These are the activations of a small neural network, seen along a few directions. Each row is one input.
Each table varies a few parts of the input and shows all the possible inputs, shuffled.
Descriptions start from the smaller parts, as in this example, which fits no table here: one of 6 places along a line, together with either a single point or one of 11 places around a ring or (one of 2 separate values, together with one of 8 places around a ring).
Shared parts are said once, and a part with two or three values counts as separate values.

Other details of the inputs shift rows strongly along three fixed directions, in all tables alike. That doesn't count.
To show where, the next rows are all for the same input, with only those details redrawn:
[  1  -7  -6   6  16  24  14 -14   1  -4  -6  -1]
[ 23 -28  -1  22  43  24   0 -69   7 -23 -22  13]
[ -6 -19  14  21  11  16  19  23  -7  -2   6 -10]
[ 11 -47  40  51  31   7  14   7 -17 -17  -5  -9]
[  8  52 -68 -60  11  43  12 -77  21  15 -21  18]
[ 12  64 -46 -66   1  27  37 -26 -20  44 -21   0]
[ 29  26  -3 -24  23   9  38 -22 -44  32 -28  -5]
[  7 -16 -11  11  28  29   3 -44  15 -17  -9   9]

A family of inputs:
R1: [ 17  -1  10 -11  10 -41   3 -27 -11   0 -11 -15]
R2: [ -1  16   4  -6  17 -18  -9 -31 -13  18 -10  14]
R3: [-47 -19 -54   4 -42  37 -26  39  62 -35  41  13]
R4: [ -7 -31  53  32  17 -25 -11  16 -35  -3 -13  -6]
R5: [ 30  16   8 -11  26   6  38 -11 -48  28 -27  -8]
R6: [-30 -45  55  33 -15 -37   0  92  -5 -17   7 -13]
R7: [ 20   1  -1  12   0   4   0 -20 -41  -7 -22  10]
R8: [ -8  28  -6 -16 -27   9   6  56  23  17  22 -15]
R9: [ 25  39 -22 -53 -14   1   8  23 -33  32  -7  -1]
R10: [ 12  12 -15 -43  25  -2 -12 -62 -15  19 -35  17]
R11: [-36 -48   2  64  10  40 -27 -21  62 -63  22  12]
R12: [-12   3 -75 -23 -16  48 -31 -64  50 -30   3  36]
R13: [-37 -29 -28   8   6  18 -44 -35  69 -22  29  29]
R14: [ 16 -89  30  56  42 -22 -42 -84  36 -66   0   7]
R15: [ 49  25  10 -28  14   7  19 -23 -37  39 -17  -2]
R16: [ 17  -2  22  23  23 -13  29  25 -23   2 -22 -17]
R17: [ 19 -15  11  48   9 -10   3 -11 -19 -12 -18  -4]
R18: [ -7  23 -10 -57 -30 -10  21  10 -23  24   3   0]
R19: [ -9 -59  30  34  25 -15 -29   0  15 -26  -5   3]
R20: [-23  15   8  -7  -8 -34   7  65  -1  30  13 -11]
R21: [-59  21 -51 -19 -34  17 -30 -27  78 -14  51  20]
R22: [-17  54 -17 -37 -21 -27  13   7  -2  32  15  -4]
R23: [ -5   1   3 -11  -5 -30  10  21   1  22  20  -9]
R24: [ 10   7  35 -12   4 -37  12   2 -49   8 -39   4]
R25: [ 28 -24 -38  21  22  17 -20 -79  32 -27 -18  19]
R26: [-42   7 -13   1 -52  20  25 105  25  20  42 -23]
R27: [-52  -5  37  15 -47 -32  15 101 -10   6  46 -40]
R28: [-18  42 -34 -14 -39  17  17  31  -8  28  12  -8]
R29: [ 10  -6  30  37  23  -6  20   4 -23 -12 -21 -11]
R30: [-14  -6  14 -16 -17 -19  12  22 -19  16  22 -20]
R31: [  9  -4   8   9  17   5  26  21 -13   7  -7 -14]
R32: [ 37 -17   8   9  23  11 -10 -36  15  -6  -8   6]
R33: [ -1  18 -11 -53 -22 -22  18   7 -14  18  -3  -2]
R34: [-43 -35  51  28 -40 -24  10  83 -17 -13  36 -17]
R35: [ -1  49  -8 -55 -27 -27  19  -9 -27  19 -16   1]
R36: [ 16 -49  47  30  11 -46  -1  -2 -14 -32 -15  -4]
R37: [ 14 -13  54  39  24  -9   6  27 -24 -11  -2 -16]
R38: [ 34 -52  39  71  26 -17 -14 -22 -37 -46 -31   8]
R39: [ 40  37 -40 -42  10  24  19 -76  -7  27 -34  15]
R40: [ 15   9  16  -2  -9   0  -5  21 -43   5   0  -1]
R41: [-18 -20  -8  33 -13  29 -36  -1  41 -29  34   5]
R42: [-19  47  -4 -28 -11 -25   7  26 -15  39   1  -1]
R43: [11 16  2  9 -5  0 -8  6 -6  4  4 -7]
R44: [  6 -31  20  42  -9  -1  19  52 -32  13  11 -18]
R45: [ -3  11 -13 -13 -20   3 -16  43   7  -7  15   0]
R46: [ 45 -26  17  28  55 -47 -18 -92   9 -22 -28  14]
R47: [-22 -22 -33  11 -16  43 -39 -12  66 -25  43  12]
R48: [ 15  59 -25 -29 -15   6  30 -13 -18  32 -27  -2]
R49: [-60  12 -29  -3 -26  55 -27  22  76 -25  53   6]
R50: [  0 -15  36  45 -11   3  21  39 -22   2   3 -14]
R51: [ 35  37  -2 -29  30  -1  13 -22 -13  16 -26  -5]
R52: [-30 -16  -3  33 -19  31 -35   8  70 -38  36   7]
R53: [ 33  57 -58 -80  -3  25  -9 -64 -14  26 -20  24]
R54: [-14  16   6 -25  -2 -29   2  38 -11  24 -16 -12]
R55: [ 31  -4   5  13  15  -2 -29 -40 -14 -29 -19  16]
R56: [ -1  30  -5 -13 -26  -6   8  70  -4  30  18 -22]
R57: [-25  19 -39 -60 -21  17 -13 -28  26   5  -5  28]
R58: [-62 -10 -60 -34 -33  33 -44 -18 101 -39  26  35]
R59: [-41  -2 -33  -9 -14  47 -23  22  79 -24  46   3]
R60: [  2 -25  26  14  12 -28   5   2 -11  11  19  -4]
R61: [ 22  -6  11  32   0 -20  20  39 -28  12 -13 -20]
R62: [ 38  16  22 -18  31   5  21 -11 -42  29 -15  -8]
R63: [ -7  -7  41   9 -11 -35  14  25 -44  11  13 -24]
R64: [-43  24 -22 -33 -24  -8   2  60  21  36  32  -3]
R65: [ -7   0   3  20 -20   0  20  56  11   3   5 -15]
R66: [-17 -22  14  20  17 -12 -34 -26  19 -27 -14  11]
R67: [ 54 -62  30  58  49  -7 -30 -54   1 -32 -15   6]
R68: [ 28  16  20   1  10   7   2 -24 -19  13 -10   0]
R69: [-12 -22  38  12  -3 -17  -5  11 -24 -10 -12   9]
R70: [ 32  27 -35 -25   5  -6   3 -31 -23   1 -38  12]
Question: The inputs of R30 and R27 match in every part but one. If R47 is changed in the same way as R30 into R27, which row does it become?
Answer: R43
Question: Describe the family of inputs behind these rows.
Answer: one of 5 places around a ring, together with either one of 6 places around a ring or (one of 2 separate values, together with one of 4 places along a line)
Question: Which other rows does R6 become when the place on the ring of 6 takes its other values? List them by row number.
Answer: R1, R20, R36, R46, R54
Question: Which other rows does R55 become when the choice among 2 separate values takes its other values? List them by row number.
Answer: R38
Question: Which other rows does R32 become when the place on the ring of 5 takes its other values? List them by row number.
Answer: R8, R15, R52, R68
Question: Which other rows does R10 become when the place on the ring of 5 takes its other values? List them by row number.
Answer: R4, R19, R54, R66

A family of inputs:
R71: [ 60  29 -11   1  -4  14  15  -7 -53  17 -22   4]
R72: [ 27 -14   4 -12  26 -29  10 -56 -40   2 -38   8]
R73: [ 47 -29  14  -7  64 -17   2 -66 -14   2 -50  17]
R74: [-30  10 -43 -29  -9  19 -48 -91  55 -47  -4  39]
R75: [ 45  -9  33  10  28  27  37  28 -72  30 -22  -9]
R76: [-41  54 -65 -97 -57  18   1  27  22  46  32   1]
R77: [ 47 -11  66  45  41 -40   4  -9 -57  17 -15 -16]
R78: [-19   6  13 -26 -37 -12 -15  70 -14  14  22  -9]
R79: [ 33 -47  36  12  23 -43  11   3 -50   5 -31  -6]
R80: [-34  59 -80 -43 -18  53  15 -49  72  -4   3   7]
R81: [  5  -1  13 -13  40  -5  11 -59 -14   8 -23  12]
R82: [ 16   8  -4 -26  13  -3 -38 -90   0 -19 -16  31]
R83: [-26 -51   7  66 -15 -11 -37  20  54 -60  28   6]
R84: [-19  13 -27   6 -16  -2 -28 -42  44 -30  11  18]
R85: [  33   20  -39  -26   44    3    2 -104   30   -7  -32   12]
R86: [-26 -29  12  -3   4  13 -13  28  32   4  29   0]
R87: [  5 -65  64  71  36 -12  -8  -1  17 -29  30 -17]
R88: [ 23  20  35  21  24 -35  18  -1 -48  23 -19 -17]
R89: [-36 -76  40  70  -6  -8  -2 107  54 -32  54 -31]
R90: [  7 -36 -26  64   9  60 -41 -22  56 -50  21  15]
R91: [-21  64  -1 -46 -21 -12  58  67 -25  61  21 -37]
R92: [ 15  62 -20 -86 -28 -29  17  37 -51  49 -32  -2]
R93: [ 44   0  39  20  26 -34  -1  18 -39  26 -12 -20]
R94: [ -7  -2 -14  15  -3  -8 -16  35  37  -3  11  -6]
R95: [-28  30 -50   4 -37  22  -7 -22  45 -26   0  16]
R96: [ 29 -19  22   0  38 -29   7 -86 -46  -4 -39  12]
R97: [-31  43 -30 -35 -65  -3  -9  77  27  26  45 -12]
R98: [ 29  44 -27 -55  15   4  12 -38  13  37  -5  -8]
R99: [-42  10  11 -26 -11  12  10  41   9  30  39  -5]
R100: [-15  20 -42   0   1   8 -24 -24  51 -16   5   9]
R101: [-18  55 -80 -59 -48   4 -15   9  57  10  11  14]
R102: [ -1   3   6 -22  23  -7  20  -1 -14  19 -16   2]
R103: [ -2 -21   3  63  20  13 -13 -36  26 -41 -19   5]
R104: [ -6 -24 -17   2   8  -1 -45 -63  34 -55 -19  31]
R105: [-20  46 -36 -47 -60  46   9  79 -23  20  20   1]
R106: [ 10   0  39   9  26  -5  49   9 -58  25 -42 -11]
R107: [-69 -66  25  63 -34  13   5  67  21 -44  30  -9]
R108: [ 31 -12 -24  21  22  59   0 -40  28 -19   5   3]
R109: [ 46   7  49  16  12 -46   9  -8 -61  20 -13  -8]
R110: [-44 -37  53  20 -35 -20  13  97 -28  16  53 -25]
R111: [-19 -95  22  81 -11  46 -23  43  17 -56  39   2]
R112: [  1  41  31 -23 -28 -24  48  57 -91  32 -40 -17]
Question: The inputs of R99 and R87 match in every part but one. If R73 is changed in the same way as R99 into R87, which row does it become?
Answer: R89
Question: The inputs of R102 and R72 match in every part but one. If R75 is changed in the same way as R102 into R72, which row does it become?
Answer: R111
Question: Describe the family of inputs behind these rows.
Answer: one of 6 places around a ring, together with either one of 2 separate values or one of 5 places around a ring
Question: Start at R76 and move only the place on the ring of 5, one step at a time. The first step leads to R79. Which rows follow, in order?
Answer: R72, R96, R110
Question: Which other rows does R78 become when the place on the ring of 6 takes its other values? List them by row number.
Answer: R76, R86, R93, R97, R98
